A small network was trained on invented records. Each row is its activation on one of them, seen along a few directions.
After each row come some of the record's fields: VOZI, BEZAB, NEDOM, PUBA.
Not every record has every field; a missing one is written none.
The largest differences between rows may come from other fields.
In the rows, 500 means zero.
Strong random noise was added to every row along 4 fixed directions; ignore it. To show where, here is one row again and again, with new noise each time:
[588 421 537 489 514 606 566 566 457 518 535 395 514 620 551 630 480 461
 577 502 485 437]
[314 625 574 254 632 278 562 585 446 425 514 616 568 365 339 357 599 772
 446 440 603 489]
[302 491 456 617 553 486 437 440 578 501 392 711 412 342 349 391 456 383
 360 666 516 582]
[646 539 613 456 599 797 781 699 359 463 666 332 487 464 617 614 524 375
 630 471 338 190]
[492 379 502 527 474 486 416 487 532 548 444 500 494 644 487 579 457 489
 519 558 556 596]
[213 549 541 566 560 442 387 499 580 501 404 792 367 281 350 292 492 431
 379 689 495 602]

[373 515 494 596 576 552 512 564 541 468 438 669 390 347 448 466 520 387
 437 630 477 432] : VOZI: mema / BEZAB: tusa / NEDOM: nubem / PUBA: dusem
[619 415 403 599 540 600 637 484 514 483 468 414 530 548 532 673 485 409
 518 495 501 389] : VOZI: vaso / BEZAB: none / NEDOM: sel / PUBA: fek
[665 372 381 397 592 507 684 498 460 452 520 312 705 637 484 777 448 552
 512 388 665 426] : VOZI: mema / BEZAB: tusa / NEDOM: nubem / PUBA: dusem
[660 549 378 561 497 631 627 433 483 496 529 335 550 363 534 582 474 382
 463 477 492 415] : VOZI: vaso / BEZAB: none / NEDOM: sel / PUBA: pezot
[613 614 462 429 527 477 638 530 442 455 563 394 557 398 498 519 620 666
 503 368 511 354] : VOZI: vaso / BEZAB: none / NEDOM: sel / PUBA: fek
[253 458 477 412 640 319 487 455 562 463 421 726 579 406 295 440 412 547
 368 538 665 612] : VOZI: mema / BEZAB: tusa / NEDOM: sel / PUBA: dusem
[613 412 461 718 351 649 377 334 503 575 518 463 408 706 557 475 448 328
 479 508 355 555] : VOZI: talet / BEZAB: none / NEDOM: rafi / PUBA: none
[708 451 395 558 512 611 719 487 415 445 535 299 580 603 549 678 509 460
 523 419 460 326] : VOZI: vaso / BEZAB: none / NEDOM: nubem / PUBA: zizol
[331 510 554 338 671 374 630 549 486 437 498 625 606 404 359 483 467 601
 436 474 598 479] : VOZI: mema / BEZAB: lof / NEDOM: sel / PUBA: dizap
[670 480 538 659 331 628 423 527 451 539 520 379 356 732 674 543 573 445
 622 475 341 409] : VOZI: talet / BEZAB: none / NEDOM: nubem / PUBA: zizol
[736 500 301 482 565 511 733 403 392 413 514 300 672 549 405 682 565 609
 395 317 602 324] : VOZI: mema / BEZAB: tusa / NEDOM: nubem / PUBA: dusem
[530 488 572 196 659 445 683 626 407 447 608 389 699 559 499 636 484 666
 582 366 633 418] : VOZI: mema / BEZAB: tusa / NEDOM: rafi / PUBA: dusem
[422 632 663 403 410 407 331 563 456 524 562 560 402 536 561 283 604 628
 581 457 407 550] : VOZI: talet / BEZAB: none / NEDOM: rafi / PUBA: dusem
[416 321 402 645 485 438 424 355 564 492 381 636 490 690 372 524 400 427
 399 566 563 615] : VOZI: mema / BEZAB: tusa / NEDOM: sel / PUBA: dizap
[444 277 557 469 416 385 201 485 626 643 394 530 515 769 561 642 385 515
 588 597 669 822] : VOZI: mema / BEZAB: lof / NEDOM: rafi / PUBA: dusem
[613 466 491 284 507 259 568 578 427 434 506 358 657 755 516 637 647 879
 611 292 636 459] : VOZI: vaso / BEZAB: none / NEDOM: nubem / PUBA: fek
[513 455 417 460 466 318 415 448 544 505 429 484 570 591 497 572 531 657
 487 456 649 619] : VOZI: vaso / BEZAB: none / NEDOM: nubem / PUBA: dusem
[497 520 523 476 414 440 379 461 486 542 506 474 460 613 521 420 529 557
 526 448 463 567] : VOZI: talet / BEZAB: none / NEDOM: rafi / PUBA: none
[488 682 634 380 344 352 290 511 477 557 567 475 416 484 560 267 680 778
 562 394 464 603] : VOZI: talet / BEZAB: none / NEDOM: sel / PUBA: fek
[493 518 523 380 563 534 624 468 434 454 615 464 620 486 441 451 396 475
 467 418 478 472] : VOZI: vaso / BEZAB: none / NEDOM: rafi / PUBA: dizap
[328 446 748 444 482 471 349 632 550 565 518 669 410 588 589 424 442 500
 628 582 442 616] : VOZI: vaso / BEZAB: none / NEDOM: sel / PUBA: dizap
[522 660 276 581 456 429 504 291 534 487 445 457 511 272 378 396 544 527
 297 464 562 520] : VOZI: talet / BEZAB: none / NEDOM: sel / PUBA: dizap
[775 387 287 548 484 558 608 269 452 490 528 264 727 707 450 716 378 481
 401 319 601 523] : VOZI: vaso / BEZAB: none / NEDOM: nubem / PUBA: dusem
[618 340 486 350 556 478 545 568 498 525 515 345 672 674 563 762 429 555
 612 458 669 543] : VOZI: mema / BEZAB: tusa / NEDOM: rafi / PUBA: pezot
[632 271 373 601 390 388 379 422 591 567 344 403 539 817 565 742 504 575
 569 494 628 632] : VOZI: vaso / BEZAB: none / NEDOM: sel / PUBA: fek
[671 453 159 509 601 502 735 264 521 458 459 291 761 398 355 728 380 448
 310 381 712 471] : VOZI: vaso / BEZAB: none / NEDOM: sel / PUBA: pezot
[530 416 661 416 454 504 446 590 452 541 570 451 511 751 620 529 470 537
 676 484 437 547] : VOZI: vaso / BEZAB: none / NEDOM: rafi / PUBA: zizol
[725 461 354 491 348 359 428 361 484 534 473 258 585 730 515 615 602 754
 505 314 611 558] : VOZI: talet / BEZAB: none / NEDOM: sel / PUBA: fek
[679 551 387 671 531 873 696 400 486 523 619 329 504 248 565 566 384 153
 431 531 382 357] : VOZI: vaso / BEZAB: none / NEDOM: sel / PUBA: pezot
[501 507 282 383 641 331 724 357 470 414 459 427 733 417 311 583 480 628
 335 357 683 456] : VOZI: vaso / BEZAB: none / NEDOM: sel / PUBA: none
[514 482 581 375 618 577 697 613 411 456 585 442 566 512 502 561 487 475
 557 456 467 344] : VOZI: mema / BEZAB: lof / NEDOM: sel / PUBA: none
[597 512 529 450 531 630 607 516 429 498 614 376 561 493 571 542 452 405
 558 461 436 437] : VOZI: vaso / BEZAB: none / NEDOM: rafi / PUBA: dusem
[645 654 328 590 456 635 569 337 490 504 536 340 514 259 469 459 493 372
 368 432 473 426] : VOZI: talet / BEZAB: none / NEDOM: sel / PUBA: pezot
[436 393 349 447 573 360 491 386 558 488 386 518 648 498 349 608 421 527
 364 510 727 641] : VOZI: mema / BEZAB: lof / NEDOM: nubem / PUBA: dusem
[432 662 436 451 524 377 558 427 470 443 504 543 522 344 370 338 567 627
 369 401 510 452] : VOZI: talet / BEZAB: none / NEDOM: sel / PUBA: dizap
[667 409 477 523 368 532 402 356 465 557 542 330 568 745 514 578 447 536
 494 429 535 612] : VOZI: mema / BEZAB: tusa / NEDOM: sel / PUBA: dizap
[581 375 346 847 430 612 452 369 583 504 393 587 396 602 499 568 467 316
 427 598 424 508] : VOZI: vaso / BEZAB: none / NEDOM: nubem / PUBA: fek
[449 534 569 346 630 532 606 589 450 477 567 491 586 367 474 512 466 471
 522 514 532 469] : VOZI: mema / BEZAB: lof / NEDOM: rafi / PUBA: pezot
[408 487 568 478 577 563 494 596 561 535 484 573 483 351 520 544 429 388
 525 612 540 521] : VOZI: mema / BEZAB: lof / NEDOM: sel / PUBA: pezot
[562 455 426 472 431 454 377 402 566 555 476 412 588 523 509 566 424 502
 481 483 630 670] : VOZI: vaso / BEZAB: none / NEDOM: nubem / PUBA: pezot

Which values does each new row have?
[659 303 341 577 460 461 563 377 487 458 444 381 613 830 485 718 440 536
 472 398 589 494] : VOZI: vaso / BEZAB: none / NEDOM: nubem / PUBA: dizap
[508 366 648 367 383 385 268 511 531 591 520 454 561 797 596 554 425 623
 632 476 586 753] : VOZI: vaso / BEZAB: none / NEDOM: nubem / PUBA: dizap
[489 432 577 510 493 559 524 508 452 479 566 528 494 668 519 466 440 439
 548 488 393 478] : VOZI: vaso / BEZAB: none / NEDOM: rafi / PUBA: dizap
[602 494 630 668 484 742 564 647 454 485 570 546 350 566 653 513 553 356
 627 534 253 305] : VOZI: vaso / BEZAB: none / NEDOM: nubem / PUBA: fek
[458 394 482 508 508 503 447 450 553 548 468 524 531 567 497 535 392 406
 501 573 529 616] : VOZI: vaso / BEZAB: none / NEDOM: rafi / PUBA: none
[379 535 519 465 618 544 571 508 524 482 538 617 529 290 446 439 400 380
 439 548 492 495] : VOZI: vaso / BEZAB: none / NEDOM: rafi / PUBA: dusem
[412 636 611 368 663 615 742 632 411 415 636 558 512 287 482 373 490 424
 505 477 367 278] : VOZI: vaso / BEZAB: none / NEDOM: rafi / PUBA: none
[663 289 388 595 467 585 555 426 514 518 471 353 589 762 560 753 379 370
 529 473 532 493] : VOZI: vaso / BEZAB: none / NEDOM: nubem / PUBA: none
[546 449 604 231 545 388 471 631 483 552 537 374 642 594 573 661 504 690
 642 436 672 586] : VOZI: mema / BEZAB: lof / NEDOM: rafi / PUBA: pezot
[355 581 781 139 659 390 612 759 400 437 644 587 585 471 502 432 540 736
 632 377 533 391] : VOZI: mema / BEZAB: tusa / NEDOM: sel / PUBA: dusem
[336 542 653 450 614 583 555 623 470 460 572 664 441 378 479 391 464 397
 522 557 423 414] : VOZI: mema / BEZAB: tusa / NEDOM: sel / PUBA: dusem
[424 387 335 606 501 353 487 313 535 437 375 616 553 622 325 483 449 518
 327 496 573 590] : VOZI: vaso / BEZAB: none / NEDOM: nubem / PUBA: dizap
[552 571 486 585 488 675 568 460 458 511 566 440 437 417 529 442 476 314
 479 485 343 387] : VOZI: talet / BEZAB: none / NEDOM: rafi / PUBA: none
[481 545 627 376 535 481 565 596 413 474 582 480 526 543 540 451 524 568
 588 458 436 447] : VOZI: vaso / BEZAB: none / NEDOM: rafi / PUBA: zizol
[415 427 317 627 562 389 511 395 618 488 320 621 517 389 369 560 480 471
 365 580 614 564] : VOZI: vaso / BEZAB: none / NEDOM: sel / PUBA: fek
[502 469 358 609 515 515 520 386 538 482 438 511 519 443 450 542 450 390
 400 536 545 534] : VOZI: vaso / BEZAB: none / NEDOM: nubem / PUBA: dusem
[639 615 409 484 599 629 784 576 464 450 547 341 555 248 540 607 563 467
 510 438 468 259] : VOZI: vaso / BEZAB: none / NEDOM: sel / PUBA: fek
[477 566 747 260 527 401 534 752 419 472 612 499 508 609 618 460 633 750
 730 387 446 408] : VOZI: vaso / BEZAB: none / NEDOM: sel / PUBA: fek
[374 546 528 466 538 424 441 498 511 487 476 619 470 409 418 403 526 538
 450 527 546 539] : VOZI: mema / BEZAB: tusa / NEDOM: sel / PUBA: dusem
[508 488 408 751 468 616 491 431 551 489 456 606 374 451 503 448 509 340
 437 606 384 457] : VOZI: vaso / BEZAB: none / NEDOM: rafi / PUBA: fek
